A small network was shown many inputs. Here are its activations along a few directions, one row for each input.
In each table, some parts of the input vary, and every possible input appears once, in random order.
Descriptions start from the smaller parts, as in this example, which fits no table here: line(4) and (point or ring(9) or (values(2) and ring(5))).
Shared parts are said once, and a part with two or three values counts as separate values.
(in the rows, 128 means zero)

Other details of the inputs shift rows strongly along two fixed directions, in all tables alike. That doesn't count.

A family of inputs:
x1: [124 116 130 118 101 142 190 116 116 177 129]
x2: [160 149 113 115  94 163 197 120 127 166 128]
x3: [ 90  72 173 103 153 114  41 152 154 127 173]
x4: [ 97  96 139 115 152 125 107 122 153 166 136]
x5: [122 158 112 114 180 104 117 122 162  92  87]
x6: [ 81  97 184 118 165 104  85 134 137 126 152]
x7: [117  78 145  87 131 118 128 112 123 159 153]
x8: [176 160  86 172 105  77 123 115 179 131 107]
x9: [115  98 166 134 135 142 121 117 123 149  99]
x10: [152  53 170 172  87  92 109 151 130 161 107]
x11: [135 198  69 126 150 120 131 119 161  84  74]
x12: [113 147 117 145 166 140  98 133 132 127 113]
x13: [123 117 121 121  75 140 199  92 113 151 109]
x14: [131  93 127 127 108 164 118 143 116 157 142]
x15: [164 195  98 118  94 153 161 161 121  98 130]
x16: [122 100 162 104  73 157 118 125 111 178 163]
x17: [145 191 110 133 115 156 123 136 136 111 138]
x18: [156 221  97 132 129 142 145 135 122  76 128]
x19: [120  96 136 122 137 149  90 124 118 156 140]
x20: [122 186 103 117 193  91  73 166 155  29 135]
x21: [ 96  51 147  94 169 107  59 141 164 145 164]
x22: [113  89 152 142  89 151 163  97  95 157 115]
x23: [128 155  93 128 159 119 146 116 138  94 137]
x24: [ 97 100 176 117  97 145 107 115 138 155 130]
x25: [144 192  79 104 191 100 107 142 153  73 111]
x26: [107 116 159 125 125 136 123 121 116 120 167]
x27: [149 118 122 123 110 163 156 149 107 147 128]
x28: [155 170  84 123 102 164 172 117 135 148 123]
x29: [ 76  89 183 120 137 110  94 113 127 114 137]
x30: [130 148 115 119  95 139 152 142 106 103 154]
x31: [165 154 107 161 161  46  97 125 190  99 106]
x32: [127  55 156 161 111  52 112 101 163 156 146]
x33: [130 143 116 147 116 160 130 118 125 130  92]
x34: [103 101 187 115 167 120  76 138 152 126 160]
x35: [111 178 104 149 225 104  89 141 139  62 101]
x36: [113  74 135  97 113 124 145 105 109 161 160]
x37: [178  92 120 190   9 123 196 133  81 160 104]
x38: [134 219  78 122 156 110 112 138 116  40 130]
x39: [121  97 155 136 148 146 122 120 117 142 142]
x40: [ 95  58 173 112 186 109  58 122 121 134 151]
x41: [107  72 139 129 144 132 110 135 106 123 154]
x42: [154 149 101 185 177  42  67 170 152  38  81]
x43: [121 176 135 123 152 125 117 146 139 110 124]
x44: [105  86 181  97 128 117  91 127 115 140 169]
x45: [ 98  77 165 109 161 116 118 126 145 174 134]
x46: [ 95 117 132 148 171 123 114 121 111 118 126]
x47: [135 101 131 127 127 145 134 140 107 129 136]
x48: [144  71 141 178  95  94  79 154 141 144 106]
x49: [124 199 116 128 143 119 120 127 135  62  96]
x50: [189 130 113 166  33  98 200  99 131 178 120]
x51: [ 97 120 160 123 124 138  97 133 135 151 145]
x52: [162 132  97 103  47 180 194 112 104 198 136]
x53: [147 142 131 141  92 178 190 127  96 181 109]
x54: [150 184  83 156 129 156 170 119  98 101 114]
x55: [109  58 149  93 135 114 118 139 138 149 161]
x56: [148 171  64 117 116 129 175 137 120  95 125]
x57: [143 122 115 132  82 167 179 110  69 156 134]
x58: [168 170  75 108 108 146 180 150 127 122 120]
x59: [145 157 113 146  99 159 177 114 102 122  86]
x60: [ 96 115 178 111 152 112  83 126 151 109 118]
x61: [165 194  79 124 112 147 196 121 126 115 119]
x62: [ 82 111 160 126 134 116 115 124 118 126 153]
x63: [132 165 100 119 125 123 171 113 135 107  87]
x64: [129  99 149 115 142 143 110 129 111 153 134]
x65: [107 130 112 126 137 118 165 114 125 133 127]
x66: [128 198 111 111 203  94  60 155 154  46 125]
x67: [125 100 145 141 128 170 113 120 126 166 139]
x68: [160 137 133 141  98 184 176 124 104 169 122]
Description of these inputs: line(4) and (values(2) or (values(3) and line(5))).
Question: Changing only the line(4) part turns x38 into x16. The same change can be made to x13. Which row results?
Answer: x11
Question: Changing only the line(4) part turns x3 into x15. The same change can be made to x19. Which row results?
Answer: x64
Question: Which other rows does x25 become when the line(5) part takes its other values? List them by row number.
Answer: x2, x5, x45, x58
Question: Which other rows does x29 become when the values(3) part takes its other values? List them by row number.
Answer: x13, x22
Question: Which other rows does x56 become when the line(4) part takes its other values? List them by row number.
Answer: x21, x55, x58
Question: Which other rows does x18 become when the values(3) part takes its other values? List them by row number.
Answer: x39, x61

A family of inputs:
x69: [122  82 168 110  77 132 106 142 123 159 169]
x70: [117 180  73 106 204 126 129 130 134  70 117]
x71: [135  69 138  97 134 143 120 125 151 199 159]
x72: [107  72 174 113  99 145 118 137  90 141 165]
x73: [176 211  49 106  83 170 213 120 127 142 110]
x74: [149  57 147 156 104 103 114 130 149 184 129]
x75: [156 183  73 157 153  77 111 134 167  73  84]
x76: [190 224  77 190  21 205 246 115  69 155  46]
x77: [114  83 182 104  85 128 121 139 115 150 169]
x78: [127 215 117 156 173 152  77 160 114  47  95]
x79: [122  64 167 136  98  94 142 111 138 168 125]
x80: [109 186  88 109 198 114 133 110 144  75 129]
x81: [152  74 141 149  10 164 234  99  71 214 117]
x82: [ 73  69 167  79 215  89  69 120 172 129 160]
x83: [131 180  92 162 166  76 130 111 142  63  96]
x84: [110 203  98 134 214 163 101 133 136  75  85]
x85: [142  76 162 126  89 135  94 157 128 169 172]
x86: [ 69  75 191 112 181  86  45 130 134  93 178]
Question: What do these inputs look like to the network?
Answer: values(3) and (point or line(5))
Question: Changing only the values(3) part turns x86 into x80. The same change can be made to x69. Which row results?
Answer: x73
Question: Which other rows does x75 become when the line(5) part takes its other values? List them by row number.
Answer: x74, x79, x81, x83

A family of inputs:
x87: [131  86 152 136 101 129 126 142 104 141 144]
x88: [138 178  85 124 108 149 166 125 106 104 125]
x89: [160 177  90 153 106 122 166 121 111 102 112]
x90: [126 134 145 138 153 120  77 154 130  98 127]
x91: [137 100 135 127  72 129 139 125 131 167 144]
x92: [156 171  91 110 121 145 145 149 124 114 133]
x93: [123  91 150 140 108 117 151 119 117 152 133]
x94: [132 157 130 147 129 126 136 130 132 119 110]
x95: [121 145 133 121 120 152 146 119 120 132 108]
x96: [120  91 148 111 116 149 134 135 101 146 154]
x97: [117 151 129 120 114 160 133 126 118 128 133]
x98: [138 151 129 118 104 175 148 143 102 132 133]
x99: [101 119 128 117 179 104 102 121 137  95 119]
x100: [147 135 117 135 111 114 152 129 144 139 124]
x101: [103 123 129 120 184 105 110 126 139 100 133]
x102: [138 133 121 134 153  91  97 129 159 111 132]
x103: [147 169  89 112 122 131 160 125 136 120 107]
x104: [145 167  94 147 118 113 155 126 120  94  90]
x105: [129 145 106 107 129 130 126 130 139 124 140]
x106: [100 136 143 121 181 122 102 129 144 107 128]
x107: [110  45 154 124 132 159 126 112 120 200 136]
x108: [114  80 182 136 115 129 106 114 125 166 144]
x109: [115 113 157 118 116 155 137 113 117 159 145]
x110: [105 137 141 141 163 106  63 137 146  90 126]
x111: [124 119 127 128 162  82  88 134 166 104 111]
x112: [136 141 114 123 111 144 169 111 106 134 136]
x113: [125  92 143 138  75 131 146 119 104 153 142]
x114: [148 146 109 112 107 141 162 118 129 149 140]
x115: [109 132 146 139 167 101  81 131 148  97 101]
x116: [132 122 127 128 169  91  65 158 156  92 137]
x117: [118  37 160 153 130 133 105 118 131 195 124]
x118: [151 174  89 117 118 138 177 127 133 130 122]
Question: What do these inputs look like to the network?
Answer: values(2) and (point or (values(3) and line(5)))
Question: Which other rows does x96 become when the values(3) part takes its other values? List them by row number.
Answer: x92, x98
Question: Which other rows does x116 become when the values(2) part takes its other values? List them by row number.
Answer: x92
